A small network was shown many inputs. Here are its activations along a few directions, one row for each input.
In each table, some parts of the input vary, and every possible input appears once, in random order.
A made-up example of a description, with smaller parts first: line(6) and (point or line(9) or (values(2) and ring(5))).
Shared parts are said once, and a part with two or three values counts as separate values.
In the rows, zero is written as 128.

Other details of the inputs vary at random and push rows far along two fixed directions, the same in every table; ignore that.

A family of inputs:
r1: 147, 113, 145, 130, 95, 121, 116, 119, 98, 77, 99
r2: 122, 108, 105, 150, 127, 154, 155, 129, 132, 126, 149
r3: 119, 160, 150, 86, 109, 98, 132, 127, 130, 131, 141
r4: 135, 119, 79, 154, 116, 137, 127, 120, 135, 139, 116
r5: 127, 129, 197, 90, 98, 99, 125, 125, 107, 72, 129
r6: 138, 102, 139, 116, 94, 114, 104, 131, 102, 77, 113
r7: 110, 107, 76, 152, 121, 139, 158, 135, 149, 135, 147
r8: 139, 218, 196, 98, 179, 146, 66, 99, 139, 250, 155
r9: 148, 206, 205, 87, 196, 142, 73, 122, 158, 240, 159
r10: 119, 84, 70, 170, 112, 143, 122, 143, 119, 95, 113
r11: 146, 164, 143, 138, 174, 160, 106, 119, 147, 211, 137
r12: 148, 93, 78, 165, 153, 152, 140, 142, 127, 128, 121
r13: 139, 106, 145, 129, 128, 100, 117, 143, 107, 66, 92
r14: 86, 127, 112, 122, 168, 159, 151, 116, 135, 160, 110
r15: 114, 123, 62, 155, 106, 139, 170, 126, 134, 140, 133
r16: 137, 103, 165, 112, 117, 99, 152, 131, 106, 67, 119
r17: 123, 191, 107, 119, 162, 132, 98, 131, 156, 210, 141
r18: 101, 106, 89, 172, 135, 154, 155, 141, 139, 121, 141
r19: 147, 121, 120, 151, 150, 137, 128, 129, 117, 134, 107
r20: 127, 161, 150, 82, 107, 99, 135, 119, 128, 131, 143
r21: 125, 106, 113, 160, 130, 151, 163, 128, 134, 133, 132
r22: 100, 105, 56, 155, 99, 120, 168, 145, 134, 97, 125
r23: 123, 106, 76, 174, 137, 157, 123, 143, 133, 124, 122
r24: 109, 120, 145, 112, 92, 85, 137, 128, 126, 70, 119
r25: 115, 120, 92, 152, 114, 133, 157, 117, 139, 137, 135
r26: 108, 99, 97, 169, 142, 150, 159, 145, 148, 126, 137
r27: 158, 136, 174, 99, 133, 119, 102, 126, 125, 126, 123
r28: 136, 151, 121, 117, 140, 127, 101, 127, 147, 167, 137
r29: 154, 131, 213, 63, 81, 77, 80, 113, 85, 58, 106
r30: 140, 85, 54, 154, 102, 133, 137, 132, 132, 101, 118
r31: 143, 126, 187, 99, 113, 93, 98, 134, 114, 74, 99
r32: 138, 102, 104, 146, 119, 145, 120, 138, 120, 105, 122
r33: 115, 215, 210, 84, 184, 140, 90, 111, 153, 247, 186
r34: 138, 147, 199, 68, 85, 55, 82, 121, 108, 56, 93
r35: 144, 168, 135, 127, 172, 164, 98, 120, 145, 207, 156
r36: 101, 148, 145, 131, 145, 135, 121, 127, 138, 160, 154
r37: 121, 100, 113, 150, 135, 148, 156, 141, 142, 129, 144
r38: 121, 123, 107, 129, 118, 125, 149, 122, 143, 134, 149
r39: 123, 133, 207, 47, 112, 85, 93, 108, 85, 58, 55
r40: 117, 106, 91, 175, 123, 163, 163, 124, 128, 130, 136
r41: 128, 147, 152, 139, 165, 136, 147, 122, 130, 164, 135
r42: 143, 160, 138, 132, 195, 150, 106, 136, 146, 202, 142
r43: 110, 111, 112, 161, 157, 134, 157, 145, 136, 122, 130
r44: 130, 103, 167, 114, 119, 98, 148, 138, 109, 66, 117
r45: 133, 130, 223, 63, 77, 75, 113, 111, 91, 55, 126
r46: 140, 124, 64, 132, 112, 133, 131, 133, 132, 136, 126
r47: 111, 101, 87, 172, 117, 158, 157, 121, 125, 136, 139
r48: 128, 71, 89, 161, 115, 148, 174, 140, 133, 94, 135
r49: 141, 160, 139, 86, 111, 100, 101, 129, 125, 133, 122
r50: 134, 125, 53, 154, 111, 141, 139, 128, 130, 145, 115
Each input here is: values(2) and (point or (line(4) and line(6))).
Question: The inputs of r16 and r12 match in every part but the values(2) part. If r7 is changed in the same way as r16 into r12, which row does it become?
Answer: r28
Question: Which other rows does r29 become when the line(6) part takes its other values? List them by row number.
Answer: r12, r27, r30, r35, r46
Question: Which other rows does r20 become when the line(4) part takes its other values? List them by row number.
Answer: r3, r15, r22

A family of inputs:
r51: 135, 170, 186, 93, 143, 113, 98, 112, 112, 147, 106
r52: 112, 107, 149, 133, 89, 103, 156, 127, 117, 67, 122
r53: 124, 106, 67, 135, 104, 131, 134, 138, 130, 115, 124
r54: 137, 139, 126, 137, 162, 131, 127, 140, 138, 155, 126
r55: 155, 69, 88, 160, 91, 154, 152, 118, 99, 85, 107
r56: 124, 124, 90, 128, 112, 132, 123, 135, 134, 125, 133
r57: 173, 87, 146, 123, 93, 112, 141, 131, 104, 65, 120
r58: 126, 106, 126, 124, 114, 136, 118, 126, 109, 91, 103
r59: 160, 95, 89, 136, 73, 125, 146, 123, 113, 92, 128
r60: 100, 115, 101, 159, 137, 155, 152, 132, 143, 151, 164
r61: 133, 78, 95, 161, 124, 142, 134, 150, 133, 93, 126
r62: 138, 144, 168, 113, 125, 136, 154, 109, 128, 158, 164
r63: 133, 148, 141, 136, 175, 149, 103, 137, 149, 184, 161
r64: 136, 84, 84, 180, 131, 141, 144, 150, 134, 103, 120
r65: 101, 88, 98, 157, 109, 144, 162, 135, 135, 103, 141
r66: 133, 129, 107, 121, 98, 102, 129, 132, 119, 102, 110
r67: 134, 120, 151, 133, 110, 117, 110, 120, 101, 89, 104
r68: 125, 130, 137, 132, 137, 147, 100, 120, 121, 144, 129
r69: 131, 136, 175, 105, 122, 126, 92, 116, 115, 118, 114
r70: 131, 145, 173, 81, 133, 115, 101, 110, 113, 124, 101
r71: 139, 105, 118, 160, 134, 126, 129, 144, 126, 106, 128
r72: 123, 96, 48, 140, 105, 132, 145, 135, 135, 111, 117
r73: 133, 142, 116, 137, 110, 114, 114, 129, 128, 129, 135
r74: 108, 131, 164, 96, 117, 110, 143, 125, 122, 109, 133
r75: 136, 179, 204, 88, 143, 111, 90, 111, 113, 144, 111
r76: 133, 120, 88, 168, 165, 152, 140, 148, 146, 153, 135
r77: 120, 148, 78, 151, 147, 162, 113, 131, 163, 201, 160
r78: 122, 172, 103, 138, 160, 157, 99, 127, 160, 221, 172
r79: 137, 163, 160, 105, 107, 97, 100, 122, 129, 129, 126
r80: 133, 153, 115, 109, 121, 104, 124, 122, 134, 139, 117
r81: 134, 112, 117, 122, 148, 130, 132, 138, 137, 124, 122
r82: 132, 107, 132, 143, 105, 126, 119, 123, 108, 87, 95
r83: 125, 120, 124, 121, 132, 140, 116, 124, 115, 128, 109
r84: 138, 127, 161, 100, 139, 113, 113, 139, 124, 114, 122
r85: 99, 136, 77, 163, 169, 160, 177, 126, 160, 191, 150
r86: 109, 147, 180, 79, 127, 103, 139, 115, 127, 122, 132
r87: 136, 100, 130, 125, 126, 122, 125, 146, 122, 84, 119
r88: 123, 148, 85, 154, 179, 167, 131, 118, 146, 203, 120
r89: 135, 152, 109, 141, 189, 145, 131, 134, 156, 196, 137
r90: 106, 153, 172, 98, 136, 123, 134, 123, 134, 140, 150
r91: 135, 159, 141, 107, 113, 102, 112, 127, 126, 125, 124
r92: 111, 147, 164, 127, 127, 115, 139, 121, 129, 132, 149
r93: 110, 118, 135, 127, 112, 110, 164, 129, 120, 97, 122
r94: 115, 181, 214, 84, 138, 99, 127, 116, 127, 140, 142
Question: What do these inputs look like to the network?
Answer: values(4) and (point or (values(2) and line(5)))
Question: The inputs of r85 and r89 match in every part but the values(4) part. If r52 is changed in the same way as r85 into r89, which row does it become?
Answer: r64
Question: The inputs of r75 and r94 match in every part but the values(4) part. If r58 is changed in the same way as r75 into r94, which row does it become?
Answer: r90
Question: A walk changes only the line(5) part. It starts at r70 and steps to r83. List the rest of the walk in order.
Answer: r58, r69, r68
Question: Which other rows does r86 become when the values(4) part takes its other values? List them by row number.
Answer: r70, r72, r81
Question: Which other rows does r68 become when the values(4) part takes its other values? List them by row number.
Answer: r60, r63, r78
